Each row below holds a small network's activations on one input, seen along a few directions.
Each table varies a few parts of the input and shows all the possible inputs, shuffled.
A made-up example of a description, with smaller parts first: values(3) and (point or line(11) or (ring(5) and line(6))).
Shared parts are said once, and a part with two or three values counts as separate values.
(in the rows, 128 means zero)

A family of inputs:
r1: [116 144 117 162  67  85  96 163  35 116 148]
r2: [175 141 120  74 163 205 133 105 183 158 113]
r3: [179 171 112 118 126 181 124 140 105 153 166]
r4: [123  78 143  84 185 121 159  65 226 145  67]
r5: [143 108 138  65 176 171 138  95 206 147  94]
r6: [ 85 113 128 150 106  88 125 147 103 104 133]
r7: [193 166 111 105 157 205 110 127 139 159 166]
r8: [141 156 126 114 128 156 119 129 140 127 137]
r9: [122 158 118 134 102 143 124 134 100 128 148]
r10: [155 162 104 147  81 139 107 156  48 147 185]
r11: [ 67  76 136 199  97  20 140 147  88  91  93]
r12: [215 159 101  81 176 223 118 119 162 175 143]
r13: [152 158 109 163  61 105  90 168   9 146 178]
r14: [ 73  79 144 174 123  47 147 138 132  93  95]
r15: [168 173 111 131 104 156 110 153  85 149 177]
r16: [110  82 153 109 174 109 153  85 211 119  83]
r17: [100 123 130 137 124 105 129 133 133 102 124]
r18: [119 123 146 102 167 150 135 100 178 128 111]
r19: [110 127 144 118 138 131 141 123 158 112 119]
r20: [ 82 112 125 170  86  54 117 158  59 100 127]
r21: [149 154 132 101 153 189 128 112 155 147 133]
r22: [ 98  81 154 133 157  94 159 105 188 103  86]
r23: [118 148 121 144  77 122 121 149  70 121 153]
r24: [ 80  81 147 156 144  72 149 120 160 101  93]
Changing only one part turns r1 into r2. The same change can be made to r13. Which row results?
> r12
What is each input in this table made of?
> line(4) and line(6)
Which other rows does r4 become when the line(6) part takes its other values? List them by row number.
> r11, r14, r16, r22, r24

A family of inputs:
r25: [178 110 128 119 202 151 144  92 191 146  95]
r26: [ 68  98 130 179 120  63 134 145 110  82 106]
r27: [117 129 106 197  89  73 107 161  34 125 179]
r28: [ 63  89 141 145  98  58 122 130 104 104  93]
r29: [136 142 138  51 147 210 158  96 191 150 125]
r30: [175 201 103  62  94 223  81 145  95 151 167]
r31: [142 161 126 162  56 109 121 170  28 130 180]
r32: [199  91 103  90 159 145 114 103 159 182  97]
r33: [173  90 123  83 176 138 137  81 189 157  89]
r34: [126 138 155 104 190 178 168  85 239 120 113]
r35: [206 111 109 132 188 154 115 116 163 176 111]
r36: [178 219 105  94 123 238  86 155 110 142 180]
r37: [ 84 115 111 187 106  72 120 151  74 106 137]
r38: [152 182 117 194  81 109 129 186  41 116 195]
r39: [120 122 151  70 159 169 162  72 232 128 102]
r40: [139 161 142  83 177 206 161 108 192 142 142]
r41: [ 80 105 125 152  83  62 112 140  58 125 120]
r42: [ 63  97 157 165 138  74 150 145 169  60  89]
r43: [ 57  84 168 128 112  64 143 131 161  78  80]
r44: [105 114 121 165  63  67  97 146  20 140 160]
Changing only one part turns r40 into r29. The same change can be made to r37. Which row results?
> r41
What is each input in this table made of?
> values(2) and (point or line(4) or line(5))
Which other rows does r28 become when the line(5) part takes its other values? List them by row number.
> r31, r41, r43, r44
Which other rows does r33 become when the line(4) part takes its other values? List them by row number.
> r29, r32, r39

A family of inputs:
r45: [102 156 130 153 117 123 134 147 114  99 148]
r46: [141 151 119 151 120 137 123 145  96 129 152]
r47: [164 135 136  78 195 198 154  89 236 141 109]
r48: [113  93 129 128 117  96 121 121 118 136 113]
r49: [164 132 135  51 182 199 143  89 218 155 106]
r50: [158 116 110 133 117 115 111 133  90 148 127]
r51: [157 126 115 156 133 110 121 138 105 141 133]
r52: [ 88 114 139 128 102 101 127 127 115 110 117]
r53: [105 149 133 130  91 129 126 147  98 111 142]
r54: [ 92 117 138 153 127  96 132 138 131  99 121]
r55: [135 151 122 124  98 144 111 139  86 143 157]
r56: [116  96 130 152 138  88 133 123 128 125 111]
What is each input in this table made of?
> values(2) and (point or ring(5))
Changing only the values(2) part turns r54 into r52. The same change can be made to r56. Which row results?
> r48
Which other rows does r46 become when the values(2) part takes its other values? List them by row number.
> r55

A family of inputs:
r57: [164 137 140  57 178 210 157  90 207 170 115]
r58: [113 166 127 138  98 147 109 147  85 113 166]
r59: [157 142 122 154 110 117 118 144  89 135 152]
r60: [149 120 139  64 169 162 117  89 195 146  79]
r61: [107 118 140 152 107  98 134 143 115 108 123]
r62: [155 139 113 157 123 120 116 139  91 145 152]
r63: [147 129 116 137 101 108 124 137  84 136 135]
r64: [171 132 122  74 173 189 125 116 181 153  99]
r65: [127 124 136 170 132  91 140 143 114 106 131]
r66: [116  92 124 127 109  85 116 123  98 136 118]
r67: [119  97 128 128  97  86 117 130  98 127 117]
r68: [147 153 124 152 102 127 117 151  90 127 157]
r69: [113 100 122 162 137  95 125 130 118 134 120]
r70: [123 117 128 171 140  94 136 138 118 117 130]
r71: [114 129 139 160 120  99 139 147 119 102 130]
r72: [175 147 138  62 186 219 164  99 209 164 140]
r73: [149 137 106 160 129 122 108 136  94 154 152]
r74: [120 100 130 161 130  91 130 132 114 122 118]
r75: [113  92 115 133 120  91 110 121 100 146 116]
r76: [151 122 126  95 180 167 123  99 216 126  87]
r77: [153 135 123 101 189 175 135 110 219 116 100]
r78: [ 71 136 141 143 100 113 125 150 113  97 134]
r79: [117 150 122 127  89 127 120 144  84 120 147]
r80: [115 114 123 169 150  99 134 133 120 125 127]
r81: [ 94 141 140 161 117 102 142 150 112  96 137]
r82: [101 150 121 124  89 136 113 141  81 116 147]
r83: [ 74 124 130 115  84 113 115 137  94 112 129]
r84: [147 124 111 141 112 111 118 134  87 143 136]
r85: [127 164 127 147  96 138 115 152  87 117 161]
r86: [139 118 101 144 125 115 115 127  88 156 133]
r87: [182 138 115  84 183 197 120 126 188 148 116]
r88: [ 80 150 140 154 116 112 135 151 113  94 143]
r89: [110 106 132 123  88  91 118 134 100 122 120]
r90: [122 107 136 159 120  92 137 137 112 113 117]
r91: [145 122 155  54 171 183 148  66 215 162 102]
r92: [136 137 120 132  92 116 122 143  88 131 140]
r93: [ 88 116 131 118  84 100 117 136  95 116 127]
r94: [ 90 127 138 153 101 100 133 148 109 103 128]
r95: [152 139 136  82 192 191 173  75 242 128 123]
r96: [146 128 144  76 179 191 159  69 239 141 112]
Changing only one part turns r88 into r83. The same change can be made to r81. Which row results?
> r93
Changing only one part turns r87 into r76. The same change can be made to r73. Which row results?
> r69
What is each input in this table made of?
> line(5) and (values(2) or line(6))
List by row number the other rows that have the line(5) part in common with r82.
> r57, r63, r64, r79, r84, r86, r92
Which other rows does r92 become when the line(5) part takes its other values? List them by row number.
> r61, r68, r71, r89

A family of inputs:
r97: [ 50 122 155 184  90  76 178 124  72  90 167]
r98: [126 127 146 103 169 174 144 110 189 123  90]
r99: [168 143 113 195 144  90 129 169  87  96 152]
r100: [121 111 142  97 129 132 122 101 186 109  94]
r101: [162 131 116  83 178 179 143 102 168 161 133]
r102: [114 112 126 116  33  71  98 170  25 144 143]
r103: [149 143 151 103 166 178 138 108 184 152 108]
r104: [103  77 104 180 124  36 109 144  75 122 114]
r105: [102 187  97 150  73 147  74 183  64 110 167]
r106: [123 127 136 106 145 147 141 105 194 114  86]
r107: [190 128 122  91 158 177 133  91 163 188 154]
What is each input in this table made of?
> values(5) or line(6)
What sort of input is r105?
> values(5)
